These are the activations of a small neural network, seen along a few directions. Each row is one input.
In each table, some parts of the input vary, and every possible input appears once, in random order.
A made-up example of a description, with smaller parts first: values(3) and (point or line(9) or (line(4) and ring(5))).
Shared parts are said once, and a part with two or three values counts as separate values.

A family of inputs:
r1: 2.08	-0.85	5.31	-0.07	-3.74	-3.64	-6.83	4.08	3.59	3.55	0.06	3.83	2.97	-1.49
r2: 0.68	-2.03	3.45	2.60	-2.79	0.14	3.72	-0.31	-1.78	-0.15	0.52	-2.36	-2.28	3.88
r3: 2.15	-4.32	0.98	-3.76	-3.06	0.04	-3.56	-3.60	0.34	1.36	0.44	-1.09	-2.27	0.38
r4: -0.38	0.21	-7.37	-0.40	4.36	2.17	0.94	0.57	3.69	-0.82	-5.15	-3.44	-0.07	-1.50
r5: 2.22	0.85	4.06	-1.83	-1.07	0.74	-4.42	-3.02	-3.45	-0.20	3.15	2.99	0.56	-0.28
r6: -3.07	0.32	4.24	-1.12	-3.49	0.86	-5.03	-1.90	-2.48	0.98	2.48	0.54	-2.33	0.19
r7: 2.28	-2.36	1.26	-1.53	0.63	-4.18	4.68	-1.14	-0.75	-0.01	1.41	3.45	-0.81	0.58
r8: -3.31	-1.05	4.07	3.33	-0.40	-1.37	1.60	0.08	-3.74	0.75	1.09	1.00	-2.67	1.57
r9: -1.95	-0.57	3.72	-1.88	-5.54	1.60	-3.82	-1.24	-2.07	-1.04	3.30	-1.69	-1.00	1.47
r10: -0.98	1.74	-6.52	0.92	2.72	3.77	1.32	2.43	4.32	-0.83	-3.99	-4.17	-1.64	0.70
r11: 2.20	-2.05	5.32	4.02	-0.64	-6.12	-0.21	5.63	2.19	3.47	-1.48	4.19	2.50	-0.24
r12: 3.14	0.56	2.64	-3.55	-2.86	0.07	-2.46	-2.77	-1.71	-0.85	3.81	2.82	1.32	-1.58
r13: -1.41	-0.63	2.76	3.66	0.78	-2.93	1.08	-1.54	-5.47	0.71	1.38	2.41	-0.26	0.89
r14: -0.52	3.77	-2.47	3.46	3.41	-1.16	-2.05	6.71	7.80	1.72	-4.55	1.22	5.36	-3.00
r15: -0.45	5.11	-4.52	1.65	6.27	3.59	0.68	1.00	0.56	-1.66	-2.33	0.58	3.20	-1.87
r16: 1.50	-2.77	1.79	-2.44	-4.69	1.43	-3.24	-1.87	1.26	1.13	1.60	-1.69	-3.94	2.55
r17: -0.35	3.68	-6.89	-2.44	4.80	0.32	2.62	0.95	3.86	-1.49	-2.75	0.39	1.85	-2.50
r18: -4.40	3.79	-4.68	1.39	1.71	4.49	1.44	3.20	0.87	-2.10	-2.14	-4.07	1.45	-0.14
r19: 3.27	-0.98	2.50	0.88	0.33	-2.34	4.25	-1.11	-2.61	-1.60	2.45	3.41	1.08	-0.46
r20: 1.68	-4.98	0.27	-0.90	0.04	-4.14	4.20	-0.67	-0.37	0.17	1.31	0.04	-0.95	0.00
r21: 0.71	-0.56	3.52	-1.87	-5.69	2.18	-2.86	-2.32	-0.67	0.24	1.80	-2.89	-1.96	2.43
r22: 2.12	-0.80	1.43	-5.95	-2.48	-1.76	-2.01	-2.85	0.17	0.67	2.80	2.82	-0.55	-0.55
r23: -1.72	3.90	-4.90	1.39	1.54	4.95	1.98	2.27	2.23	-1.14	-3.71	-5.27	0.34	0.63
r24: 2.27	-5.92	0.79	0.72	0.05	-2.24	3.02	-1.86	-0.65	0.82	-0.88	-0.45	-2.55	1.63
r25: -2.14	-1.93	3.59	2.64	-2.53	-0.50	2.93	0.78	-3.23	-1.32	1.91	-1.25	-1.31	2.94
r26: 2.31	-0.67	3.91	2.68	2.13	-1.48	2.21	-1.24	-4.44	-0.79	1.78	3.63	0.29	0.97
r27: -1.31	0.74	2.97	-0.84	-2.33	-0.82	-5.47	-3.40	-4.35	1.12	2.77	1.74	0.10	-0.37
r28: -5.57	4.51	-4.19	2.13	3.69	3.92	0.23	2.32	0.76	0.06	-2.80	-1.83	0.37	-1.27
r29: 0.60	4.96	-5.80	-0.07	4.48	2.45	2.44	1.09	2.19	-2.72	-1.79	0.42	3.81	-3.37
r30: 1.58	-3.45	0.47	-5.41	-3.08	-1.75	-2.58	-2.43	0.56	0.69	2.71	-0.53	-0.72	-1.14
r31: -0.94	1.18	-7.85	-1.91	4.28	0.28	2.07	1.52	3.98	-1.48	-2.99	-2.95	1.52	-3.12
r32: -3.88	4.95	-5.54	2.48	4.81	2.24	-0.21	0.66	-0.69	0.05	-2.46	-0.61	2.79	-1.88
r33: 1.57	-4.34	1.66	2.02	-1.65	-0.82	3.36	-0.01	0.11	0.72	0.22	-1.18	-4.19	3.95
Q: Changing only one part turns r26 into r15. The same change can be made to r33. Which row results?
A: r10
Q: Describe the family of inputs behind these rows.
A: values(3) and (point or ring(10))
Q: List by row number the other rows that have the values(3) part in common with r6.
A: r1, r3, r5, r9, r12, r16, r21, r22, r27, r30

A family of inputs:
r34: -4.06	0.74	-4.57	-2.34	-1.84	6.95	0.27	-3.79	-2.51	-2.96	0.37	-8.07	-3.62	2.04
r35: -0.39	-1.86	-3.90	4.61	4.70	-0.41	6.59	3.19	2.47	-0.02	-4.95	-2.56	-0.99	1.05
r36: 4.27	-2.94	1.95	-5.12	-3.71	-2.38	-5.46	-2.56	1.97	1.98	1.62	1.64	0.29	-1.30
r37: -1.10	-2.71	3.12	-2.11	-5.08	3.61	-0.26	-5.58	-4.89	-0.93	3.54	-3.41	-6.71	4.67
r38: 3.68	-0.76	4.13	0.66	0.14	-3.18	4.89	-0.26	-2.52	-1.27	2.39	4.07	1.72	0.15
r39: -1.85	5.57	-0.90	1.03	-0.68	3.15	-3.97	3.61	3.73	0.40	-1.81	-0.88	2.97	-1.43
r40: -3.53	3.66	-3.68	1.04	4.98	-0.09	-1.65	0.56	-0.63	0.93	-2.25	1.57	2.04	-2.48
r41: -1.22	-1.24	3.60	1.70	0.90	-4.10	-2.21	-1.06	-3.52	1.80	1.76	4.57	0.84	-1.81
r42: 0.90	0.50	6.19	1.15	-3.86	-0.74	-5.11	2.55	0.12	1.39	1.63	2.16	2.04	0.44
r43: 2.18	3.32	-3.69	1.62	4.47	1.35	4.81	1.30	0.79	-2.81	-0.89	1.06	2.80	-0.97
r44: 0.71	-5.46	2.51	4.01	0.04	-5.60	6.47	1.98	-0.57	1.35	-0.35	0.82	-2.26	2.81
r45: 0.40	1.17	-4.76	-6.22	-0.06	1.42	-4.36	0.07	5.55	0.15	-1.06	-0.97	0.87	-3.17
Q: Changing only one part turns r43 into r38. The same change can be made to r45. Which row results?
A: r36
Q: Describe the family of inputs behind these rows.
A: values(2) and (point or line(5))
Q: Change only the values(2) part in r35. List by row number the other rows that result.
A: r44

A family of inputs:
r46: -1.23	3.15	1.50	2.71	0.34	4.43	2.68	-1.88	-5.17	-2.89	1.80	-1.35	-0.97	2.98
r47: 4.36	1.71	-5.34	-3.20	4.16	-0.60	-0.76	0.75	5.70	-0.06	-3.02	1.65	3.69	-3.54
r48: -3.70	3.38	1.15	0.60	-1.00	2.44	1.01	-1.01	-4.83	-2.57	2.89	-1.29	0.68	0.63
r49: 0.05	5.70	1.43	-1.16	-1.69	4.28	-5.42	-0.89	-1.89	-1.16	1.95	1.34	3.02	-1.13
r50: 1.86	2.65	-6.24	-5.60	1.74	4.50	-3.36	-2.13	4.11	-0.76	-1.90	-2.29	1.18	-2.74
r51: -2.85	2.47	-2.23	2.81	2.35	-1.77	-0.01	5.69	4.62	1.48	-3.48	0.23	2.50	-1.92
r52: -3.50	-2.36	1.56	-0.17	-1.42	-0.51	-1.82	-3.85	-5.02	0.81	1.61	-1.19	-3.15	1.18
r53: 2.75	-1.22	3.36	0.60	1.24	-3.37	-5.51	-0.64	-0.46	2.89	0.05	5.25	1.65	-1.92
r54: 2.92	-4.73	5.36	-2.84	-4.61	-5.59	-0.24	0.92	1.55	1.53	2.84	2.95	-0.29	0.56
r55: -1.09	-3.72	2.80	2.26	1.45	-5.19	1.31	-0.84	-3.57	2.02	0.67	3.19	-0.57	-0.34
r56: 0.21	0.09	1.79	-1.67	-1.72	1.22	-8.21	-3.71	-1.94	2.11	1.29	1.28	-0.68	-0.57
r57: -1.16	3.69	2.48	1.20	0.94	-2.17	0.66	2.14	-1.48	-0.81	2.03	4.72	3.85	-2.39
r58: -1.31	2.04	2.33	3.19	1.63	-2.20	4.17	1.67	-3.25	-1.51	1.87	3.02	3.13	-1.04
r59: 1.44	-3.43	3.02	4.44	2.68	-3.13	2.93	-1.57	-4.01	1.86	-0.37	2.96	-2.16	1.71
r60: 0.65	3.29	-1.64	2.78	2.61	0.03	-2.99	5.08	5.81	1.69	-4.69	0.85	4.01	-2.17
r61: -5.33	3.53	-3.28	0.37	-0.20	3.27	-3.02	3.35	3.02	0.62	-2.40	-3.67	0.14	-0.70
r62: 1.20	1.98	2.69	5.39	2.97	-0.13	5.80	0.85	-3.65	-1.68	0.78	2.84	1.51	1.27
r63: -1.89	4.28	-2.81	0.47	0.10	4.88	-5.70	2.74	4.21	1.05	-3.53	-2.70	1.82	-1.02
r64: 0.23	-3.45	4.05	-5.02	-7.49	-0.49	-3.21	-2.34	0.25	0.50	3.91	-1.31	-2.97	1.61
r65: 0.12	-4.94	3.85	-3.19	-6.95	-0.60	0.23	-2.69	-1.55	-0.41	3.33	-2.99	-3.88	2.85
r66: -0.96	-2.23	3.04	0.30	0.94	-5.14	-2.26	-0.42	-1.72	2.76	0.94	4.83	0.18	-1.59
r67: 2.76	-4.68	4.06	-1.11	-5.71	1.44	1.86	-3.35	-1.97	-0.67	2.25	-3.07	-5.58	4.81
r68: 4.03	-2.35	4.30	-4.33	-7.03	1.15	-6.07	-2.60	1.39	0.89	3.40	-0.59	-1.33	0.99
r69: -1.00	-2.21	1.76	1.91	-0.20	1.48	-0.14	-4.59	-5.39	0.49	0.55	-1.31	-4.76	3.28
r70: 0.91	0.70	-6.19	-3.35	3.75	-2.49	2.36	1.22	4.42	-0.42	-1.75	1.16	2.13	-3.38
r71: 0.77	-1.06	-6.45	-1.21	4.21	-2.42	5.85	0.83	2.47	-1.33	-1.88	-0.41	1.33	-2.12
r72: -1.59	-0.13	-7.15	-3.73	1.76	2.73	2.82	-1.98	0.96	-2.58	-0.99	-4.71	-1.46	-1.12
r73: -0.44	0.62	-2.12	6.75	4.20	0.47	5.18	4.46	2.19	0.24	-4.46	-1.30	0.34	1.75
r74: 2.54	4.45	2.84	1.34	1.00	-0.34	-2.60	1.82	-0.28	-0.56	0.77	5.23	5.19	-2.64
r75: 6.79	-3.56	5.74	-2.30	-4.19	-3.76	-3.44	0.71	2.75	1.70	2.11	3.34	1.20	0.03
r76: -2.93	0.79	-2.47	4.75	2.89	-1.68	3.47	5.37	2.69	0.64	-3.49	-1.31	1.84	-0.55
r77: -3.60	5.04	1.17	-1.41	-1.78	2.59	-2.43	-0.55	-3.05	-1.60	3.11	0.48	1.51	-0.77
r78: 3.24	-1.18	-6.00	1.03	5.59	-0.16	7.48	-0.11	2.12	-1.69	-3.04	-0.56	-0.34	0.17
r79: -2.91	1.42	-3.09	4.26	1.70	5.33	2.12	2.07	0.61	-1.08	-3.47	-5.13	-2.20	3.07
r80: -3.42	-0.83	1.63	-2.10	-2.01	-0.37	-5.28	-3.45	-3.17	1.79	2.00	0.54	-2.30	-0.13
r81: 5.41	-5.77	5.22	1.22	-2.91	-3.47	4.93	-0.12	-0.77	0.77	1.32	1.12	-2.79	3.65
r82: 2.73	-6.15	4.99	-0.95	-4.13	-5.59	3.32	0.52	-0.30	0.88	2.39	1.34	-1.10	1.74
r83: -1.54	1.68	-6.96	-5.85	1.26	2.78	-0.55	-1.61	2.87	-1.35	-0.76	-3.04	-0.53	-2.45
r84: 0.83	-0.41	-6.75	-1.53	3.14	4.90	4.46	-2.93	0.64	-3.10	-2.15	-4.77	-3.17	1.22
r85: -5.36	1.77	-3.41	2.33	0.39	3.25	0.37	3.03	1.07	-0.51	-2.49	-5.30	-0.67	0.72
Q: Describe the family of inputs behind these rows.
A: values(2) and line(4) and line(5)
Q: Changing only the line(5) part turns r50 into r49. The same change can be made to r84. Which row results?
A: r46
Q: Changing only the line(5) part turns r56 into r63. The same change can be made to r66. Which row results?
A: r51
Q: Change only the line(4) part in r59. List by row number the other rows that result.
A: r53, r55, r66
Q: Change only the line(5) part in r76. List by row number the other rows that result.
A: r55, r58, r71, r82
Q: Change only the line(4) part in r65. List by row number the other rows that result.
A: r64, r67, r68

A family of inputs:
r86: -1.43	1.43	4.46	-2.66	-5.30	1.77	-6.19	-1.99	-2.96	-0.05	4.91	0.52	-0.15	0.10
r87: 4.35	-1.59	5.87	1.29	-2.01	-2.19	-1.76	-0.25	-0.45	0.99	1.24	3.67	0.53	0.46
r88: 1.98	-3.23	1.84	-4.55	-3.27	0.80	-4.63	-4.86	-1.27	0.26	2.38	-0.63	-2.72	0.37
r89: 1.94	-2.23	1.67	-5.71	-4.44	-0.24	-5.06	-4.01	-0.97	-0.36	4.08	-0.13	-0.23	-0.96
r90: 1.99	3.99	-2.63	0.78	3.06	0.45	0.34	4.00	3.35	-0.88	-2.30	1.52	5.83	-2.65
r91: -1.53	3.41	-3.18	1.22	4.92	-2.74	0.26	3.73	1.62	0.03	-2.48	2.89	5.10	-3.79
r92: 1.33	-1.68	3.83	-3.88	-4.88	-2.77	-3.28	0.06	1.88	1.28	3.28	2.55	-0.17	-0.36
r93: 1.09	-5.43	1.96	-3.05	-4.30	-0.12	0.20	-4.13	-3.43	-1.03	2.50	-3.19	-2.89	2.07
r94: 4.19	-2.79	5.46	2.47	-2.15	-2.66	0.41	-0.60	-1.52	1.09	1.14	2.12	-0.58	2.36
r95: -4.22	4.42	-4.42	1.79	1.60	5.49	-0.89	0.02	0.16	-0.85	-2.33	-3.83	-0.94	0.81
r96: -0.56	3.11	-6.69	-4.29	1.73	2.89	-2.11	-0.88	2.87	-1.26	-1.43	-2.88	2.64	-3.33
r97: -0.37	2.89	-4.68	1.13	5.93	1.51	8.88	-0.09	-0.26	-3.26	-0.61	1.58	-0.82	0.70
r98: -1.81	0.23	-4.31	0.94	1.44	0.62	4.29	3.28	3.57	-0.97	-2.54	-3.24	-0.71	-0.08
r99: 1.01	-2.55	5.50	1.68	-0.18	-4.96	-1.71	-0.62	-2.46	2.76	1.29	5.52	0.18	-0.86
r100: -0.12	-4.73	5.68	3.16	-0.91	-5.82	3.39	-0.44	-4.28	1.60	2.07	2.43	-0.12	0.89
r101: 0.37	-4.80	4.23	-1.25	-4.59	-2.77	2.23	-0.26	-0.56	0.67	1.96	-0.67	-2.94	2.79
r102: -5.05	3.32	-3.76	2.29	0.61	4.87	1.61	0.91	-0.67	-2.42	-1.61	-5.10	-0.37	0.52
r103: 1.86	1.57	-3.14	3.91	4.19	1.16	2.80	3.08	2.41	-0.30	-3.36	-0.33	2.03	0.15
r104: 1.28	-2.67	4.02	-2.75	-3.65	-1.80	-2.77	-0.76	1.62	1.95	1.62	2.07	-2.76	1.05
r105: -2.58	-0.10	-3.15	4.83	5.47	-2.54	5.28	3.44	0.01	-0.86	-2.40	-0.26	1.88	-1.20
r106: -0.38	1.96	-6.58	-2.83	2.85	4.07	-1.68	-1.67	2.72	-0.53	-2.85	-3.22	0.17	-2.17
r107: -1.07	1.20	-4.97	0.40	2.33	1.17	1.85	2.52	4.53	0.59	-3.36	-1.98	-1.31	0.21
r108: -4.09	6.99	-3.87	-1.23	0.81	4.67	-3.24	0.82	1.20	-1.46	-1.00	-2.42	2.72	-1.90
r109: -2.30	-1.70	4.67	-0.03	-5.08	1.91	-0.74	-2.05	-5.38	-0.73	3.30	-2.49	-2.82	3.18
r110: -4.02	5.79	-3.72	0.27	1.96	5.91	-2.85	0.09	1.01	-0.70	-2.37	-2.70	0.24	-0.72
r111: 0.99	0.49	-2.46	4.28	3.36	0.65	5.34	3.82	1.62	-1.79	-2.43	-1.80	2.50	0.01
r112: -1.44	2.22	-3.07	2.81	6.34	-1.61	0.70	3.00	1.44	0.79	-3.69	2.60	2.66	-2.59
r113: 2.51	-1.39	4.43	-0.91	-0.73	-1.95	6.80	-3.86	-5.50	-1.47	4.32	3.62	-3.92	2.95
r114: 4.33	-0.61	5.60	-0.03	-3.38	-3.19	-2.22	0.52	-0.11	0.40	2.83	4.23	3.03	-0.93
r115: 1.09	-1.56	5.20	0.37	-1.59	-5.93	-2.16	0.24	-2.08	2.08	2.85	5.96	2.61	-2.26
r116: -0.99	3.65	-4.37	-2.59	1.45	0.49	-0.61	3.44	5.46	0.03	-2.18	-0.42	2.50	-2.56
r117: 1.10	-3.84	3.60	-1.62	-3.85	-2.30	-0.60	-1.01	0.52	2.01	1.39	0.69	-3.82	2.97
r118: -0.89	2.46	-4.28	-1.14	2.58	1.61	-0.11	2.68	5.34	0.77	-3.48	-0.75	-0.08	-1.36
r119: 0.75	-3.71	5.08	2.91	-0.26	-5.41	0.51	-1.04	-3.49	2.89	1.29	4.01	-0.87	0.99
r120: 3.35	-3.83	6.08	2.62	-2.82	-3.05	3.26	0.04	-2.37	-0.18	1.92	0.58	0.18	2.27
r121: -1.41	0.41	4.69	-1.49	-4.08	2.87	-5.73	-2.77	-3.32	0.56	3.21	0.13	-2.59	1.46
r122: 2.09	2.85	-2.49	2.36	4.35	1.57	0.81	3.28	3.18	-0.19	-3.56	1.10	3.31	-1.46
r123: -1.50	-0.75	4.14	-0.37	-4.31	2.43	-3.57	-2.90	-4.43	0.58	2.85	-1.14	-3.61	3.34
r124: -1.73	0.96	-3.77	4.41	6.26	-2.03	2.70	2.77	0.72	0.69	-3.35	1.24	1.42	-1.05
r125: 1.86	-4.42	1.35	-3.39	-3.56	0.36	-2.58	-5.00	-2.38	0.28	2.03	-1.94	-3.73	2.24
r126: -0.57	0.66	-7.25	-1.32	2.50	3.68	0.20	-1.73	1.81	-0.72	-2.92	-4.38	-0.99	-0.66
r127: -1.40	-0.40	-6.58	-0.81	1.59	3.11	2.65	-0.82	0.85	-2.29	-2.22	-5.52	-0.39	-1.01
Q: Describe the family of inputs behind these rows.
A: values(2) and (point or (line(4) and line(5)))
Q: Changing only the values(2) part turns r101 into r98. The same change can be made to r89. Which row results?
A: r96
Q: Changing only the values(2) part turns r91 into r115. The same change can be made to r102. Which row results?
A: r109
Q: Start at r101 and move only the line(4) part, one step at a time. The first step leads to r117. Which rows follow, in order?
A: r104, r92
Q: Start at r121 and move only the line(5) part, one step at a time. The first step leads to r88. Which rows follow, in order?
A: r104, r87, r99
Q: Change only the values(2) part in r126. List by row number the other rows that result.
A: r125
